These are the activations of a small neural network, seen along a few directions. Each row is one input.
Each table varies a few parts of the input and shows all the possible inputs, shuffled.
A made-up example of a description, with smaller parts first: values(3) and (point or ring(9) or (ring(5) and line(6))).
Shared parts are said once, and a part with two or three values counts as separate values.
(in the rows, 128 means zero)

Other details of the inputs vary at random and push rows far along two fixed directions, the same in every table; ignore that.

Table:
r1: [153 138 130  98 117 167 170 165 129 121  87 156  91  99 107]
r2: [145 224  84 131 131 195 181 157 165 184  74 141 101  49 106]
r3: [142 232  77 168 144 139 177  66 166 159 145  85 159 120 117]
r4: [144 138 113 150 124 142 133 160 128 163  75 163  96  93 121]
r5: [135 137 132 104 145 124 172  74 151 111 164 112 134 170 110]
r6: [117 157 142 111 105 177 147 173 115 118 112 126 119  67 122]
r7: [103  46 164 111 133  74 102  91 112  91 181 128 143 201 141]
r8: [121 149 143 108 100 172 165 166 113 111 109 139 113  71 116]
r9: [133 149 106 132 132 152 123 169 142 169  85 158 101  85 125]
r10: [135 147 118 141 121 152 147 161 132 167  83 163  95  80 116]
r11: [113  50 132 157 151  46  71  86 121 141 163 139 140 206 147]
r12: [104  30 184  99 100 113  92 191  86  98 117 177  94 126 138]
r13: [159 139 125 104 119 167 166 167 129 123  79 154  91 102 109]
r14: [116 178 124 123 135 143 162  77 141 112 172  79 163 134 123]
r15: [124 141 127 137 120 145 145 160 132 165  95 163  92  83 117]
r16: [129 147 136 111 101 171 160 167 111 112 101 139 116  74 119]
r17: [145 171 103 142 137 129 141  79 133 112 146  79 172 148 132]
r18: [116  33 171 104 102 112  90 189  85  99 103 178  96 130 140]
r19: [115  57 141 133 127 107  51 199 112 156  88 184  94 117 148]
r20: [109  84 145 127 132  86  82 104 107  98 173 104 163 176 149]
r21: [146 153 104 140 133 120 154  73 130 103 145  91 165 158 128]
r22: [135 132 120 124 137 114 159  70 139 106 159 103 151 174 120]
r23: [130 168  97 173 144  98 122  76 145 150 152  95 162 154 137]
r24: [114  55 146 130 129  69  83  98 100  89 167 115 160 195 151]
r25: [115 133 118 147 151  95 140  67 150 155 162 119 138 164 128]
r26: [112 173 109 160 141 110 140  79 150 153 167  95 153 141 130]
r27: [144 176 114 124 144 133 136  85 151 117 160  81 161 144 121]
r28: [152 147 106 157 126 153 138 161 130 166  64 162  96  85 119]
r29: [127 172 114 130 136 135 151  78 137 112 166  77 170 142 126]
r30: [141  45 138 120 146  73  94 101 119 100 150 131 132 217 137]
r31: [135 122 133 109 145 112 160  78 147 110 165 113 136 180 113]
r32: [155 159 126 118 118 169 119 174 125 124  91 126 120  81 125]
r33: [147 154  99 145 135 157 119 171 142 172  69 157 103  85 126]
r34: [122  39 146 127 135  64  85  94 107  92 160 126 147 215 147]
r35: [117 150 116 125 130 154 131 168 146 172  98 154  98  80 122]
r36: [106 169 114 154 142 111 141  75 150 151 171  96 152 142 134]
r37: [ 91  47 164 143 108  93  48 199  89 143 117 172 105 112 158]
r38: [147 129 137  97 117 162 165 164 130 121  97 154  92 104 108]
r39: [111  52 153 159 111  93  38 200  86 142  96 171 108 113 161]
r40: [111  67 147 124 127  80  96 101 103  89 169 118 155 182 145]
r41: [139 173 117 123 144 134 137  83 152 119 168  78 162 145 121]
r42: [148 160 132 113 115 169 122 175 127 124  97 126 119  78 122]
r43: [173 211  93 124 112 201 213 140 141 127  65 128 108  72 101]
r44: [100  60 187  94 107 133  63 208  97 110 124 157  98  96 140]
r45: [118 159 128 120 131 132 171  71 136 103 173  92 159 145 121]
r46: [136 169 108 138 137 124 141  75 134 111 156  77 174 152 132]
r47: [133 179 122 119 142 140 146  86 156 118 170  79 156 136 115]
r48: [ 83  43 160 114 127 103  57 194 111 156 114 183  90 118 152]
Each input here is: line(6) and (values(3) or line(5)).
Changing only the line(6) part turns r47 into r44. The same change can be made to r6. Which row results?
Answer: r14
Changing only the line(6) part turns r1 into r13. The same change can be made to r27. Which row results?
Answer: r42
A walk changes only the line(6) part. It starts at r33 and steps to r19. List the rest of the walk in order.
Answer: r9, r2, r35, r48
Change only the values(3) part in r3. List by row number the other rows that result.
Answer: r9, r11
Change only the values(3) part in r25. List by row number the other rows that result.
Answer: r36, r48
